These are the activations of a small neural network, seen along a few directions. Each row is one input.
In each table, some parts of the input vary, and every possible input appears once, in random order.
Descriptions start from the smaller parts, as in this example, which fits no table here: one of 5 places around a ring, together with either a single point or one of 9 places along a line or (one of 2 separate values, together with one of 6 places along a line).
Shared parts are said once, and a part with two or three values counts as separate values.

Other details of the inputs shift rows strongly along two fixed directions, in all tables alike. That doesn't count.

Table:
R1: -1.37; -0.78; -3.17; -0.51; 2.38; 2.40; 2.25; 7.12; 6.30; -1.35; -0.98; -1.79; 0.23
R2: 2.65; 0.10; -2.15; 1.48; -2.37; -1.93; -0.11; -0.67; -4.61; 0.12; -0.66; 0.74; 0.19
R3: -4.77; 1.57; 8.99; -1.76; 1.07; 3.35; -0.80; -4.41; 5.57; 0.25; 3.00; 1.82; -1.61
R4: -0.19; -0.46; 2.45; 0.76; 0.10; 0.30; -1.34; -3.96; -1.77; 0.82; 1.90; 0.84; -0.77
R5: 0.22; 0.49; 2.78; 0.90; -1.38; 0.38; -0.20; -3.93; -1.51; -0.34; 1.16; 1.74; -0.72
R6: 1.45; -1.66; -5.16; 1.08; -0.18; 1.83; -0.44; 4.52; 0.07; 1.06; 0.22; -0.68; -0.63
R7: -1.26; 2.60; -1.20; -1.87; 3.11; -1.21; 0.22; 6.42; 4.04; -0.37; -2.91; -0.88; 0.61
R8: -4.54; 1.72; 8.38; -1.68; 3.12; 3.56; -3.11; -4.28; 5.00; 0.73; 3.57; 1.55; -1.98
R9: 0.10; 0.28; 2.74; 0.67; -0.45; 0.36; -1.05; -3.64; -2.00; 0.21; 1.40; 1.66; -1.20
R10: -1.74; 1.30; -0.94; -2.03; 1.54; -1.34; 2.15; 5.61; 5.05; -1.45; -2.96; -1.98; 1.52
R11: -1.78; 1.73; -0.96; -2.71; 0.98; -1.08; 1.14; 6.41; 4.52; 0.64; -2.47; -1.47; 1.79
R12: 2.83; 0.31; -2.48; 1.15; -2.19; -1.75; -1.18; -0.50; -4.58; 0.22; -0.60; 0.62; -0.05
R13: 0.88; -0.47; -3.31; 0.05; 1.36; -1.75; 1.51; 1.60; -0.81; -1.44; -2.17; -1.78; 1.50
R14: 2.44; -1.55; -2.39; 1.77; -0.89; -2.16; 0.63; -1.74; -4.30; 0.27; -0.46; -0.41; 0.57
R15: 2.72; -0.80; -2.09; 1.69; -1.44; -2.08; 0.91; -1.43; -4.53; -0.33; -0.94; 0.43; 0.13
R16: -1.88; 1.63; -1.56; -1.58; 4.01; -1.03; 2.10; 5.27; 4.33; -0.53; -2.99; -1.70; 1.64
R17: -1.38; 2.23; -0.84; -1.52; 2.01; -1.24; 2.06; 5.68; 4.82; -2.25; -3.23; -1.25; 1.45
R18: -0.22; -0.07; 2.57; 0.18; -1.83; 0.31; -1.03; -3.39; -1.54; 0.95; 1.66; 1.09; -0.83
R19: 2.48; -0.58; -2.57; 0.65; -2.64; -1.85; -1.10; -0.53; -4.30; 1.01; -0.32; -0.13; 0.03
R20: 2.70; -3.08; -4.27; 2.72; -2.29; 1.85; -0.20; 0.12; -3.66; 1.24; 1.83; 0.39; -1.12
R21: -0.38; -0.19; 1.99; 0.47; 0.53; 0.79; -1.20; -4.25; -2.09; 0.68; 1.71; 0.90; -0.63
R22: -4.73; -0.53; 7.81; -0.17; 1.82; 7.61; -1.05; -4.08; 6.79; 0.53; 5.60; 2.40; -3.20
R23: 2.32; -1.45; -2.27; 0.48; -3.37; -1.81; 0.78; -1.09; -3.92; 0.79; -0.53; -0.29; 1.11
R24: -0.12; -1.13; 2.34; -0.49; -2.43; 0.60; -0.27; -3.98; -0.93; -0.38; 1.43; 0.22; 0.18
R25: 2.76; -1.21; -2.21; 1.52; -1.50; -2.00; 0.85; -1.72; -4.31; -1.57; -0.97; -0.15; 0.28
R26: 0.06; -0.14; 2.00; -0.83; -2.20; 0.72; -2.15; -2.97; -1.45; 1.39; 1.79; 0.73; -0.39
R27: -1.73; 2.11; -1.98; -2.06; 4.07; -0.77; 0.07; 5.83; 3.92; 0.11; -2.60; -1.65; 1.18
R28: 2.49; -1.96; -2.50; 1.60; -0.95; -2.08; 0.57; -2.03; -4.09; -0.98; -0.49; -0.99; 0.71
Each input here is: one of 4 places along a line, together with either a single point or one of 6 places along a line.
The inputs of R10 and R19 match in every part but the place on the line of 4. If R28 is changed in the same way as R10 into R19, which row does it become?
> R8
Which other rows does R6 become when the place on the line of 4 takes its other values? List them by row number.
> R1, R20, R22
Which other rows agree with R15 in the place on the line of 4? List them by row number.
> R3, R5, R14, R16, R22, R23
Which other rows does R26 become when the place on the line of 4 takes its other values? List them by row number.
> R11, R23, R24

Table:
R29: 0.37; 0.77; -4.76; -0.45; 1.82; -0.73; 0.61; 7.39; 2.05; 0.42; -2.47; -1.35; 0.68
R30: -0.81; 1.42; 4.00; -0.36; -0.07; 0.14; -1.95; -3.85; -1.03; 0.68; 1.35; 1.61; -0.90
R31: -0.85; -0.17; -0.19; -0.56; 0.30; 0.64; 0.62; 1.92; 2.15; 0.36; -0.11; -0.44; 0.22
R32: -3.11; 0.71; 2.98; -1.39; 1.83; 2.32; 0.82; 1.37; 5.63; -0.35; 0.59; 0.01; -0.23
R33: -1.65; 1.04; 0.67; -1.58; 1.28; -0.16; 1.12; 2.57; 3.68; -0.95; -1.34; -0.90; 0.86
R34: -0.15; 0.33; 3.51; -0.04; -1.96; 1.14; -2.16; -4.44; -1.65; 0.79; 2.31; 1.74; -1.26
R35: -2.68; 1.48; 4.99; -1.21; 2.03; 0.75; -0.19; -2.66; 2.78; -0.72; 0.66; 0.60; -0.25
R36: -0.58; 0.05; -1.71; -0.29; 1.03; 0.01; 2.18; 4.22; 3.17; -0.98; -1.59; -1.00; 0.74
R37: -0.78; -1.01; 1.99; 0.54; 0.49; 2.52; -1.28; -2.94; 0.22; 0.51; 2.51; 0.75; -1.33
R38: -0.89; 1.65; -0.80; -1.47; 2.23; -2.26; 0.98; 3.57; 2.07; -0.35; -2.67; -1.29; 1.45
R39: -0.81; 1.10; 0.39; -1.29; 0.09; -0.47; -0.23; 1.83; 1.72; 0.19; -0.75; -0.36; 0.51
R40: 3.07; -0.90; -2.97; 1.73; -1.30; -3.22; 1.13; -1.68; -5.30; -1.07; -1.64; -0.38; 0.87
R41: -2.01; 1.74; 0.26; -1.67; 1.48; 0.88; 0.25; 5.08; 4.85; 0.63; -0.91; -0.26; 0.10
R42: 2.48; -1.05; -3.45; 0.56; -2.13; -2.36; 0.47; 0.44; -3.68; 0.06; -1.26; -0.88; 1.05
R43: 1.76; -1.73; -1.07; 1.75; -1.50; 1.01; -1.50; -3.04; -3.87; 0.97; 2.06; 0.76; -1.09
R44: 1.90; -1.56; 0.34; 1.55; -2.60; -0.37; 0.07; -4.60; -4.01; -0.88; 1.03; 0.66; -0.37
R45: 3.04; -2.30; -4.33; 2.42; -1.05; -0.47; 0.75; -0.35; -4.02; -0.62; -0.12; -0.41; -0.08
R46: -1.88; 1.55; 4.76; -0.91; 0.84; 0.42; -1.53; -3.42; 0.82; 0.42; 1.27; 1.16; -0.57
R47: -0.31; -0.79; 2.86; 0.53; -1.75; 2.14; -1.49; -4.12; -1.05; 1.10; 2.90; 1.47; -1.37
R48: 3.89; -2.33; -7.46; 2.11; -1.05; -1.94; 1.34; 2.71; -4.53; -0.22; -1.83; -1.51; 0.98
What do these inputs look like to the network?
> one of 4 places along a line, together with one of 5 places along a line
The inputs of R30 and R29 match in every part but the place on the line of 4. If R38 is changed in the same way as R30 into R29, which row does it become?
> R37
Which other rows does R36 become when the place on the line of 5 takes its other values? List them by row number.
> R31, R32, R41, R47

Table:
R49: -0.15; -1.67; 1.57; 1.67; 0.36; 1.78; -1.47; -2.76; -0.47; 0.02; 2.86; 0.31; -1.37
R50: -3.29; 1.24; 1.45; 0.06; 4.00; 2.39; 0.65; 3.39; 6.16; 0.49; 0.75; 0.19; -0.49
R51: -1.12; 0.25; -1.82; -1.06; -0.12; -0.16; 0.85; 5.43; 4.02; -0.17; -1.23; -1.38; 0.94
R52: -2.33; 0.08; 0.97; -1.52; 1.01; 3.20; 0.04; 1.15; 3.46; 0.83; 1.01; -0.09; -0.98
R53: 2.51; -0.19; -3.94; 0.44; -3.28; -2.19; 1.12; 3.51; -1.71; 0.83; -1.76; -0.76; 1.93
R54: 2.09; 0.83; -3.77; 1.21; 0.97; -4.22; 1.05; 2.56; -3.21; 0.97; -2.82; -0.51; 0.84
R55: -2.06; 1.01; 0.56; -1.63; -0.17; 0.72; 1.47; 6.03; 6.26; 0.31; -0.61; -0.65; 0.74
R56: 2.52; -1.82; -5.54; -0.26; -2.59; -1.17; 2.24; 5.93; -0.80; 1.06; -2.08; -1.21; 0.86
R57: 1.61; 0.96; -1.44; 0.24; 0.05; -1.06; 0.65; 0.28; -2.34; -1.89; -1.76; 0.79; 0.25
R58: -1.15; 0.26; 3.11; -0.30; -1.68; 1.55; -1.59; -3.12; 0.81; 0.48; 1.89; 0.83; -0.15
R59: -1.03; 1.35; -0.20; -0.42; -0.14; 0.87; -0.43; 0.54; 1.24; 0.55; 0.07; -0.34; 0.73
R60: 1.75; -3.52; -5.02; 1.31; 0.78; -4.35; 8.22; 0.33; -0.71; -5.37; -4.66; -4.20; 4.40
R61: -1.84; 0.84; 3.05; -0.84; 1.34; 1.76; -1.97; -2.05; 2.80; -0.19; 1.65; 0.00; -0.24
R62: -1.92; 1.57; 4.53; -2.36; -0.68; 0.85; -0.51; -0.88; 2.08; 0.93; 0.73; 1.35; 0.29
R63: 1.23; -1.11; 0.19; 1.82; -0.21; 0.38; -1.79; -3.29; -2.77; 0.22; 1.75; 0.13; -0.33
R64: -0.44; 0.71; 2.02; 0.38; 1.66; 0.85; -1.09; -3.44; -1.87; 1.22; 1.40; 1.67; -0.49
R65: 2.69; -1.39; -1.37; 1.21; -0.53; -1.50; -1.63; -3.57; -6.33; 0.36; 0.52; 0.20; 0.08
R66: -0.91; 1.18; 2.05; -1.12; -0.50; 0.89; -1.39; -3.48; -1.78; 0.92; 1.04; 0.95; 0.05
R67: -0.13; -2.53; 1.25; 0.94; 0.91; 2.70; -1.15; -2.68; -0.66; 0.55; 2.54; 0.44; -2.03
R68: -1.33; 1.91; 1.09; -2.04; 0.13; -2.71; 0.20; 2.66; 2.18; 0.11; -2.44; -0.70; 0.85
R69: -1.88; 0.07; 1.42; -0.78; 1.61; 1.66; -0.99; 0.81; 4.01; -0.52; 1.33; -0.69; -0.48
R70: 1.57; 1.13; -4.00; 0.99; 0.39; -1.18; 1.71; 4.62; 0.62; -2.22; -2.87; -0.63; 1.02
R71: -1.25; 1.38; 3.43; -1.40; 1.19; -1.35; -1.57; -2.14; 0.89; -0.09; 0.04; -0.05; -0.51
R72: 2.67; -1.03; -1.62; 0.27; -1.38; -1.61; -1.83; -3.99; -6.06; 0.27; 0.32; 0.08; 0.36
R73: 4.04; -3.85; -4.89; 3.78; -1.76; 0.35; 0.32; -2.87; -7.46; 1.78; 1.30; 0.90; -1.27
R74: -1.05; 0.74; 4.34; -0.12; 1.53; -0.91; -1.73; -3.32; -0.25; 0.13; 0.94; 0.49; -1.10
R75: -0.22; 0.93; 4.02; -0.76; -2.53; -1.49; -0.43; -2.46; -0.79; 0.98; 0.42; 1.27; -0.32
R76: -2.87; 0.35; 0.21; -2.68; 3.83; 2.21; 0.20; 4.90; 6.90; -0.27; -0.58; -1.50; -0.37
R77: -0.65; -0.55; 1.21; 0.74; -1.67; 2.22; -1.04; -2.89; -0.50; 0.61; 2.68; 0.61; -0.93
R78: 1.60; -0.82; -4.64; 0.63; 0.65; 0.27; 2.48; 5.23; 0.75; -1.89; -2.39; -0.54; -0.44
R79: 1.51; -0.32; -0.95; -0.54; -2.36; -1.50; -0.88; -1.87; -4.08; 0.63; -0.48; 0.32; 0.89
R80: 2.61; -1.42; -1.98; 2.95; -2.19; 0.49; 0.63; -1.40; -3.11; -2.00; 0.80; 0.96; -1.13
R81: -1.09; -1.66; 2.46; -0.68; -1.48; 3.05; -0.92; -2.52; 0.94; 0.87; 2.44; 0.86; -1.60
R82: 0.19; 2.11; -2.77; -1.22; 0.21; -3.65; 0.95; 4.14; -0.31; 0.40; -3.55; -1.46; 1.44
R83: -2.05; 1.60; 1.51; 0.43; 3.01; 1.74; -0.22; 0.69; 3.31; 0.84; 0.76; 0.59; 0.03
R84: 0.17; 1.39; 3.48; 0.64; -0.35; -0.88; -0.16; -3.48; -1.25; -1.77; -0.03; 1.78; -1.44
What do these inputs look like to the network?
> either a single point or (one of 5 places along a line, together with either a single point or one of 6 places along a line)
Which other rows does R57 become when the place on the line of 5 takes its other values? List them by row number.
> R70, R78, R80, R84
Which other rows does R81 become when the place on the line of 6 takes its other values? List them by row number.
> R52, R56, R67, R73, R76
Which other rows does R79 become when the place on the line of 5 takes its other values? List them by row number.
> R51, R58, R68, R81
